Each row below is a small network's average activation on inputs in which a field has the value named, seen along a few directions.
Values that are neighbours, or in one group, have similar rows; names and order tell nothing.
(in the rows, 500 means zero)
Random noise pushes rows far along 2 fixed directions. That doesn't count. These rows show it; they differ only by the noise:
[596 556 378 553 367 429 559 563 337 544 492 590 461 496 403 477 556 700]
[501 530 403 537 456 423 498 489 360 528 607 470 426 560 431 453 562 591]
[406 508 375 511 562 424 440 436 341 510 808 407 445 711 430 451 547 665]
[504 523 471 549 433 414 495 464 416 531 497 398 357 447 468 427 589 357]


S, 12 values:
s10: [381 415 718 383 707 376 528 390 599 473 867 408 563 695 501 471 496 329]
s8: [390 468 578 434 515 403 533 566 545 571 524 669 578 565 468 573 386 635]
s2: [632 553 562 514 390 713 540 499 586 390 152 618 459 346 460 471 544 278]
s7: [659 566 491 455 520 537 645 592 623 545 135 489 487 410 450 518 513 660]
s9: [505 541 548 452 535 413 353 476 671 512 466 623 547 381 514 581 448 454]
s4: [565 473 337 456 471 473 536 579 575 440 390 432 507 471 409 542 502 542]
s11: [636 530 515 721 506 474 594 609 438 424 317 701 705 364 596 523 445 591]
s1: [572 515 341 578 375 453 583 581 328 541 581 651 509 507 371 556 521 762]
s3: [538 474 547 423 429 640 634 418 534 430 540 575 519 470 589 610 466 489]
s6: [171 382 561 533 776 658 159 387 528 543 859 146 450 776 634 436 520 268]
s5: [217 479 459 328 735 567 387 205 535 522 763 281 535 748 686 462 397 411]
s12: [497 429 694 519 462 599 374 599 575 453 410 339 448 339 616 425 490 285]
S is arranged as 4 separate groups.
Q: Which other values are in the same group as s6? Give them in the order they are listed.
A: s11, s12
Q: Which other values are in the same group as s3? Give them in the order they are listed.
A: s2, s5
Q: Which other values are in the same group as s4? Give them in the order they are listed.
A: s7, s1

T, 15 values:
t11: [578 526 537 389 450 343 574 540 621 498 386 693 533 394 333 553 456 538]
t1: [517 511 670 409 356 559 606 530 698 471  56 515 552 249 651 508 384 138]
t2: [590 502 364 534 454 295 588 708 330 571 642 604 494 640 286 568 569 899]
t15: [501 479 682 390 435 709 561 406 650 459 329 549 493 421 610 573 411 402]
t5: [490 458 404 614 477 584 310 499 442 487 489 271 343 437 552 435 596 341]
t9: [344 496 490 339 576 476 467 277 620 554 606 409 402 525 486 505 485 219]
t10: [370 475 631 593 614 733 399 427 543 411 508 363 448 515 602 422 495 187]
t12: [479 524 387 670 390 434 446 502 389 492 487 339 375 350 540 486 580 376]
t7: [493 463 677 410 622 478 471 550 706 534 327 598 612 472 586 552 377 451]
t8: [415 444 477 577 555 421 323 530 354 567 875 436 588 615 488 436 527 603]
t14: [535 446 726 589 536 456 402 563 507 507 351 580 624 365 639 427 480 229]
t3: [585 507 424 504 469 486 581 424 474 498 461 241 324 498 399 428 662 431]
t6: [540 509 412 561 407 374 636 483 430 569 370 403 308 394 403 419 641 323]
t13: [534 464 531 685 579 556 499 561 546 417 396 495 621 434 683 509 426 383]
t4: [440 625 538 298 536 539 550 262 563 463 649 419 315 553 503 486 583 388]
Each value of T is a pair of two hidden parts, and every pair occurs once (3 first parts, 5 second parts).
Q: Changing only the second part turns t4 into t10. t11 has the same second part as t4; what does that change turn t11 into?
A: t14
Q: Changing only the second part turns t15 into t3. t7 has the same second part as t15; what does that change turn t7 into?
A: t2

F, 15 values:
f12: [516 533 556 440 378 529 542 440 487 525 441 330 279 395 476 460 620 369]
f11: [458 410 520 583 476 448 408 650 446 543 588 514 631 503 562 494 432 528]
f8: [420 504 361 570 532 361 388 488 388 472 689 437 562 539 527 486 489 601]
f3: [487 530 512 658 529 465 488 446 428 534 518 376 453 409 565 424 588 276]
f4: [482 440 465 589 540 611 358 385 461 435 649 317 337 502 514 446 600 327]
f6: [415 520 539 367 571 446 591 373 575 467 626 494 443 575 492 493 497 294]
f10: [526 480 557 483 504 391 562 438 512 511 438 321 396 444 413 413 606 282]
f1: [495 523 495 432 478 430 604 550 516 557 518 793 556 526 314 574 427 799]
f15: [548 462 547 607 507 550 522 634 416 511 375 573 574 546 538 484 496 615]
f14: [532 508 518 469 498 619 527 440 638 452 278 515 537 379 667 474 425 392]
f5: [458 536 713 396 545 460 338 477 647 549 425 475 480 386 567 463 508 144]
f2: [416 550 439 355 471 623 585 331 510 510 588 528 499 627 515 582 451 560]
f7: [564 500 443 610 445 665 481 642 484 423 345 535 533 479 510 503 473 547]
f9: [503 469 359 455 544 304 468 546 544 574 502 413 427 538 385 538 532 537]
f13: [509 459 798 506 558 550 509 416 719 418 294 359 450 318 659 514 475  72]
Each value of F is a pair of two hidden parts, and every pair occurs once (3 first parts, 5 second parts).
Q: Changing only the second part turns f12 into f4. f10 has the same second part as f12; what does that change turn f10 into?
A: f3
Q: Changing only the second part turns f6 into f13. f1 has the same second part as f6; what does that change turn f1 into?
A: f5

C, 12 values:
c4: [230 364 423 604 780 337 252 518 503 367 860 175 482 725 407 414 488 324]
c1: [672 560 590 347 443 518 589 618 531 538 350 853 760 528 516 548 411 626]
c3: [563 484 456 553 356 280 573 572 588 574  65 286 463 181 664 497 494 192]
c2: [191 398 491 504 766 571 575 369 585 467 649 603 588 761 591 583 292 512]
c7: [436 351 508 588 391 719 386 605 306 490 800 539 584 654 583 498 458 557]
c5: [332 508 564 560 669 703 270 332 533 487 493 167 363 522 671 337 583 122]
c6: [414 434 749 426 647 499 587 431 578 438 637 195 335 653 332 410 605 430]
c12: [443 502 687 341 487 505 319 423 737 516 463 433 399 304 557 579 436 485]
c11: [444 456 471 343 501 429 558 292 559 611 526 256 180 525 431 477 657  30]
c8: [398 739 284 344 404 376 579 407 321 502 827 600 539 625 386 489 526 768]
c9: [827 564 662 778 324 353 511 734 472 611  71 789 482  12 464 472 616 371]
c10: [664 502 492 595 511 650 535 290 610 341 295 310 401 322 664 494 567 178]
C is arranged as 4 separate groups.
Q: Which other values are in the same group as c11? Give them in the order they are listed.
A: c6, c8
Q: Which other values are in the same group as c4? Give them in the order they are listed.
A: c3, c9
Q: Which other values are in the same group as c7? Give them in the order they are listed.
A: c5, c10
